These are the activations of a small neural network, seen along a few directions. Each row is one input.
In each table, some parts of the input vary, and every possible input appears once, in random order.
A made-up example of a description, with smaller parts first: one of 6 places along a line, together with either a single point or one of 9 places around a ring or (one of 2 separate values, together with one of 8 places around a ring).
Shared parts are said once, and a part with two or three values counts as separate values.

Other details of the inputs vary at random and push rows far along two fixed directions, the same in every table; ignore that.

Table:
row 1: [-16  12  12  30   4 -17  55  18  34 -17  25]
row 2: [ 40 -52   2   2  -4  18 -24  20   4 -44   5]
row 3: [ 29 -75  45   2  -7  11   4  12  28 -21   4]
row 4: [ -7  47  30  37 -10 -34  48 -11   9  26  21]
row 5: [-93  69 -77 -38  32  17 -14 -10 -30  41 -37]
row 6: [  0  -4  22 -19   1  12 -15 -14  -6  23 -15]
row 7: [-39  73  23  28   8 -31  78  15  21 -15  28]
row 8: [ 50 -60  12  -6  -7  14 -47   5  -6 -21 -10]
row 9: [ -9  52  19  24  -3 -25  37 -15   2  28  11]
row 10: [-66  93 -22 -42  21   9 -19 -35 -44  62 -39]
row 11: [-20  77   7  36  -1 -39  49  -6   2  12  19]
row 12: [ -8  49  38  25  -7 -25  43 -17  11  37  14]
row 13: [ 21 -29  39  24  -1  -4  34  26  32 -41  21]
row 14: [-67  82 -26 -39  18   7 -18 -37 -40  71 -41]
row 15: [ 52 -40  14  21 -10   8 -12  13   8 -43  15]
row 16: [ 25 -28  55  18  -8 -11  31   7  31 -13  17]
row 17: [  7 -43  -1 -70  17  52 -64   1 -24 -14 -39]
row 18: [-50   6 -30 -67  22  32 -42 -18 -30  42 -47]
row 19: [ 30 -55   1  10  -4  10 -23  18   8 -29  -1]
row 20: [ 33 -49 -10 -19   5  31 -48  21 -10 -44 -10]
row 21: [ 29  55 -56  61 -40 -69  37 -15 -10  -9  60]
row 22: [-52  33 -34  -2   8  -9   6   0  -5  32 -13]
row 23: [  3 -54  16 -24   6  26 -18   8   6 -10 -14]
row 24: [ -8  73  12  48  -3 -37  61   7   9 -16  34]
row 25: [ 29 -13   4 -28   2  26 -47  -6 -26  -9 -17]
row 26: [ 79 -52 -55  28 -46 -32 -37  -7 -14 -28  40]
row 27: [ 22 -19  38  22   1  -2  38  27  32 -48  26]
row 28: [-25  15 -11 -54  15  28 -45 -21 -29  36 -41]
row 29: [ 57 -58  41   9 -19   0 -20  -5   8  -4   3]
row 30: [-31  46  -7  30   6 -20  54  10  18  -4  20]
row 31: [  6 -25 -16 -15   2   8 -40  -6 -12  17 -25]
row 32: [ 37 -70  14  19 -13   0  -9  19  19 -26   8]
row 33: [  5 -44  -5  12  -4   8   1  15  16 -15   5]
row 34: [ 12  14  17  50 -11 -28  48   7  23  -6  29]
row 35: [  7 -12 -13  -9  10  23 -10  18  -1 -37   0]
row 36: [ 16 -49  37  26  -6  -5  34  23  37 -24  18]
row 37: [ 90 -32 -52  18 -39 -17 -47   0 -28 -60  37]
row 38: [ -38   98 -107   19  -22  -58   14  -33  -36   49   23]
row 39: [-23 -19 -31 -12   9  15 -13   7   2   6 -12]
row 40: [ 18 -43  22  28  -3  -4  28  27  39 -32  19]
row 41: [-97  74 -34   5  19 -13  47  -4  11  54  -7]
row 42: [ 45 -16  66  18 -11  -6  17  -2  18 -16  16]
row 43: [ 24 -64  38 -10  -5  14 -13   3  14  -6  -7]
row 44: [ 50 -56  56  -2 -12  10 -16  -5  15  -6   1]
row 45: [-69  84 -47 -42  22   7 -25 -35 -47  71 -46]
row 46: [ 45  -5 -85   0 -28 -20 -52 -15 -38 -22  17]
row 47: [-44   3 -50 -54  32  46 -39  10 -20  -5 -35]
row 48: [ -5 -23 -22  -4   6  18 -11  13   5 -13  -7]
row 49: [ 15  -8 -17 -28   6  22 -50  -1 -27 -11 -23]
row 50: [-11  63  30  37  -7 -33  49 -11   2  19  23]
row 51: [-55  42 -42  -5   9  -8   4 -13 -13  49 -20]
row 52: [-60   2 -38 -68  27  39 -40 -11 -27  37 -49]
row 53: [ 29 -33  53  13  -7  -5  23   8  25 -19  16]
row 54: [ 44 -34  40 -27   1  28 -38  -4  -7 -23 -11]
row 55: [ -2 -23 -36 -28  10  26 -51  -1 -24   7 -32]
row 56: [ 28  -9  54  14   0   0  38  20  25 -51  25]
row 57: [-42  36 -11   6  15  -4  35   7  22   8   2]
row 58: [-22  19  22  24   5 -19  58  16  28  -9  21]
row 59: [  5 -50  -3 -66  15  48 -62  -1 -20  -4 -40]
row 60: [-11  38  21  50 -11 -41  52  -3  14  18  27]
row 61: [ 13  23  21  38  -8 -30  33  -1  12  -1  24]
row 62: [ 15 -59  31  -7   0  19  -3  11  19 -17  -3]
row 63: [ 28 -75  -4 -29  10  48 -40  24   9 -51  -9]
row 64: [ 34 -21  37  -9  -8   9 -25 -12  -6   7  -9]
row 65: [ 22  73 -51  71 -41 -84  50 -14 -10 -15  67]
row 66: [-25 -11  -7 -48   8  28 -43 -25 -21  51 -43]
row 67: [-29  -4 -54 -33  15  27 -50  -9 -27  28 -39]
row 68: [ -7  22  41  17   4 -12  57   9  25 -19  25]
row 69: [-30 -25 -66 -54  25  45 -76   0 -35  18 -53]
row 70: [ 13  18  52  26 -14 -26  36 -15  14  26  19]
row 71: [-53  49  15  27   6 -29  71   7  29  16  18]
row 72: [  7  -1  20 -12  -4   6 -19 -16 -10  27 -13]
Each input here is: one of 6 places along a line, together with either a single point or one of 11 places around a ring.
The inputs of row 34 and row 67 match in every part but the place on the line of 6. If row 62 is changed in the same way as row 34 into row 67, which row does it become?
Answer: row 23
The inputs of row 47 and row 1 match in every part but the place on the line of 6. If row 37 is changed in the same way as row 47 into row 1, which row does it become?
Answer: row 21
Change only the place on the ring of 11 in row 32. List by row number the other rows that result.
Answer: row 3, row 29, row 33, row 36, row 41, row 43, row 51, row 60, row 66, row 70
Start at row 10 and move only the place on the line of 6, one step at a time. The first step leads to row 14. Which rows follow, in order?
Answer: row 64, row 72, row 12, row 70
Which other rows agree with row 59 in the place on the line of 6? List them by row number.
Answer: row 2, row 5, row 11, row 14, row 15, row 27, row 28, row 45, row 46, row 63, row 68

Table:
row 73: [  5  -8   8  15  -2  -7  16   9  13 -13  10]
row 74: [ 30 -40  16   3  -8   7  -9   8   9 -21   6]
row 75: [-28  30  -3  -6   6  -2  10  -9  -4  23  -6]
row 76: [ 9 -8 13 16 -6 -8 13  5 11 -6 10]
row 77: [-24  26  -5  -8   4  -3  12  -9  -5  16  -3]
row 78: [ 33 -39  28   1  -6   9  -7   6  11 -20   6]
row 79: [11 -6 23  4 -3 -2 12  1  8 -8  9]
row 80: [12 -7 17 16 -6 -7 14  2 11 -4  9]
row 81: [ 33   1   1  11 -20 -19  -5 -13  -7  -1  17]
row 82: [-26  26  -4  -1   6  -3   8  -8  -3  27  -9]
row 83: [-28  29   4  -3   9  -1   9  -4  -4  22 -12]
row 84: [-21  15   0 -12   8   5  -6  -9  -9  24 -17]
row 85: [  5  -9  14  13   1  -2  12  10  12 -11   4]
row 86: [-26  28   1  -3   7  -2   7  -9  -4  28 -12]
row 87: [-18  43 -46   7   0 -14  -5  -8 -21  14  -1]
row 88: [ 69 -42  17  22 -27 -13 -16  -5   2 -21  21]
row 89: [-31  26 -16  -3   8  -3  13  -1   0  10  -2]
row 90: [ 33   1   3  19 -21 -24  -1 -12  -6   2  18]
row 91: [-29  25  -7  -6  10   1  11   0  -1  10  -6]
row 92: [ 16  -6 -16  13 -10 -11   6   5   3 -19  20]
row 93: [11 -5 19 10 -5 -5 14  2 10 -8 11]
row 94: [ 26 -36  21  -3  -1  11  -4  12   9 -29   5]
row 95: [ -6   4 -36   4  -3  -6  -8   0  -6   3   2]
row 96: [11 -9 14  8 -4 -2  8  2  8 -5  7]
row 97: [  8 -11  11   4   0   1  12  10  11 -20  10]
row 98: [-25  32   8 -10   9   0  11  -9  -4  19  -8]
row 99: [-18  15   5 -16   9   8  -1  -4  -6  11 -12]
row 100: [ 6 -9 19 11  2  1  8  7 10 -7  2]
row 101: [-31  24 -14  -3   9  -2  12   1   0  12  -5]
row 102: [-15  -7 -19 -17   7  12 -14   2  -4   3 -12]
row 103: [  5  -7  12  15  -1  -5  17  11  13 -14  10]
row 104: [ 29 -33  30  -3  -3  11  -9   3   7 -14   1]
row 105: [-29  27  -1  -7  11   1  11  -3  -1  14  -7]
row 106: [-14  45 -42   3  -1 -13  -2  -8 -21   4   5]
row 107: [  -1  -87  -60  -87   19   73 -120   -1  -38    7  -68]
row 108: [-19  -4 -13 -17  11  14 -17   2  -7   8 -19]
row 109: [12 -7 29 13 -1 -2 11  6 11 -5  3]
row 110: [-29  27  -2 -11  11   2  11  -4  -3  12  -7]
row 111: [-24  28   5  -7   9   1  10  -4  -2  17  -8]
row 112: [10 -4 26  8 -2 -2 10  1  8 -1  4]
row 113: [ 4 -7 18  3  3  4  7  5  8 -9  2]
row 114: [ 8 -9 10  6 -4 -2  7  3  7 -9  8]
row 115: [  6   9 -42  -7  -2   3 -29  -4 -22  -3  -5]
row 116: [12 -3 31 10 -1 -3 11  2 11 -4  4]
row 117: [-17  -1 -14 -16   9  12  -9   2  -3   3 -11]
row 118: [13 -5 30  6  0  0  9  2  9 -6  3]
row 119: [-32  27 -17  -6   6  -3  11  -4  -3  16  -4]
row 120: [ 14  -7 -17  17 -10 -13   5   5   2 -15  17]
row 121: [  5 -15   4   1  -3   1  -3   3   4  -4   0]
row 122: [-34  30  -4  -3  12   0  10  -3  -4  19 -11]
row 123: [  5 -11   8  13   0  -2  10  10  12 -11   6]
row 124: [-32  26 -20  -6   7  -3   8  -4  -3  19  -6]
row 125: [ 32   2   2   8 -20 -19  -2 -14  -8  -3  19]
row 126: [11 -7 25  3 -1  2  6  0  6 -3  3]
row 127: [-12   5   6  -8   7   8  -8  -5  -4  17 -17]
row 128: [ 13  36  -1  23 -18 -33  21 -16  -5  12  24]
row 129: [ 17  -3 -12  14 -12 -14  11   5   4 -22  24]
row 130: [-28  26 -10  -5   4  -4  11  -6  -3  16  -2]
row 131: [ 16 -53 -10 -20   1  24 -40   5  -3  -9 -17]
row 132: [ 6 -7 19  7  2  1  9  7 10 -9  3]
row 133: [  7  -8   9   4  -3  -2  12   6   9 -15  11]
row 134: [-28  31   4  -6  10   0  10  -5  -4  19 -10]
row 135: [11 -6 18 14 -6 -7 14  2  9 -5  9]
row 136: [ 31 -38  25   2  -6   8  -9   5   9 -16   3]
row 137: [ 26   6 -16  22 -11 -14   0   3  -4 -21  18]
row 138: [ 46 -45  -7  16 -16  -3 -11  13   8 -37  21]
row 139: [   0  -82  -54  -89   19   71 -112   -2  -36    1  -62]
row 140: [-15   7  -8 -13   3   4  -1  -4  -4   6  -4]
row 141: [-34  23 -23 -15   9   4   0  -5  -7  18 -10]
row 142: [-19  -1 -18 -14   6   9 -13  -2  -7  11 -14]
row 143: [ 8 -3 24  0 -1  0  9 -1  6 -4  4]
row 144: [-32  28  -9  -5  11   1  12  -1  -3  12  -7]
row 145: [ 24   5 -18  22 -10 -13  -3   3  -5 -18  15]
row 146: [ 16  -7 -16  14 -10 -12   6   5   3 -18  19]
row 147: [ 25   3 -20  25 -11 -14  -6   3  -6 -16  13]
row 148: [-17   2 -15  -3   6   2  -1   2   1   7  -8]
row 149: [ 26 -47  14  -5   0  17 -18  13   8 -24  -3]
row 150: [ 27 -39  17   4  -3   8  -2  15  14 -31   9]
row 151: [12 -2 33  8 -1 -2 13  2 11 -6  6]
row 152: [15 -9 31 10 -1 -1  7  3 10 -5  2]
row 153: [-14   3  -3 -11   5   7  -8  -6  -6  17 -13]
row 154: [-10  40 -26  -1 -10 -21  -5 -23 -21  32   1]
row 155: [-27  28  -8  -5   5  -3  10  -8  -5  20  -5]
row 156: [-17  12   3 -11   9   7  -4  -3  -5  16 -15]
What is each input in this table made of?
Answer: one of 6 places along a line, together with either one of 3 separate values or one of 11 places around a ring
The inputs of row 110 and row 122 match in every part but the place on the line of 6. If row 79 is changed in the same way as row 110 into row 122, which row does it become?
Answer: row 153
The inputs of row 112 and row 104 match in every part but the place on the line of 6. If row 136 is changed in the same way as row 112 into row 104, which row does it become?
Answer: row 78
The inputs of row 90 and row 125 match in every part but the place on the line of 6. If row 73 is changed in the same way as row 90 into row 125, which row does it become?
Answer: row 139
Change only the choice among 3 separate values in row 137. List by row number the other rows that result.
Answer: row 128, row 146
Start at row 127 and move only the place on the ring of 11, one step at a time. The first step leads to row 109. Which rows follow, in order?
Answer: row 100, row 85, row 123, row 148, row 131, row 76, row 80, row 82, row 86

Table:
row 157: [-14 -20  28 -56  18  51 -44 -17 -14  29 -47]
row 158: [-26   1 -26 -40  15  27 -45 -16 -27  34 -36]
row 159: [  4   1  16  10  -4  -6   8   4   2 -10   5]
row 160: [-25  40   6   1   7 -11  24  -8  -4  19   2]
row 161: [  2  -2 -20   2   0   0  -9   3  -4  -9   2]
row 162: [ 53 -29  16  31 -20 -16   9  14  18 -33  32]
row 163: [-25  53  -5  21   2 -22  46   3   8  -1  23]
row 164: [-84  21  -8 -49  46  38  -3  13   5  23 -48]
row 165: [-49  12  11  29   0 -17  61   9  33  25  12]
row 166: [-32  47  -8  12   6 -14  23  -1  -2  14   4]
row 167: [ 47 -29  26  27 -21 -12   2   3  10 -22  15]
row 168: [-54  40 -73 -30  16  10 -32 -19 -36  39 -37]
row 169: [  7 -39 -13 -50   9  33 -59  -8 -25  15 -39]
row 170: [-34   3 -32 -44  16  24 -38  -7 -30  18 -34]
row 171: [ 43 -29  42  18  -8  -9   3   4  13 -10  12]
row 172: [-23  52 -13  25   1 -26  45  -1   6  -4  22]
row 173: [ 31 -34   3  -5 -11   6 -23   0  -4 -12  -1]
row 174: [ 75 -80  16   8 -18   9 -32  10  11 -44  17]
row 175: [-15  43 -14  28  -4 -26  39  -4   4  -6  20]
row 176: [ 11  10  25  17 -10 -22  24  -6  11   0  20]
row 177: [  0  33  -9  22  -7 -23  31   1   6  -1  27]
row 178: [ 54 -31  19  31 -21 -16   5   8  16 -25  27]
row 179: [-24  45   1   6  -1 -23  18 -16  -5  32   2]
row 180: [ 44 -91  -8 -45   3  50 -77  12  -9 -35 -26]
row 181: [ 35 -16  20  30 -14  -9  22  18  16 -34  27]
What is each input in this table made of?
Answer: either one of 3 separate values or (one of 2 separate values, together with one of 11 places around a ring)
Which of the alternatives is row 165?
Answer: one of 3 separate values
List by row number the other inputs of the same sort as row 157.
Answer: row 164, row 165
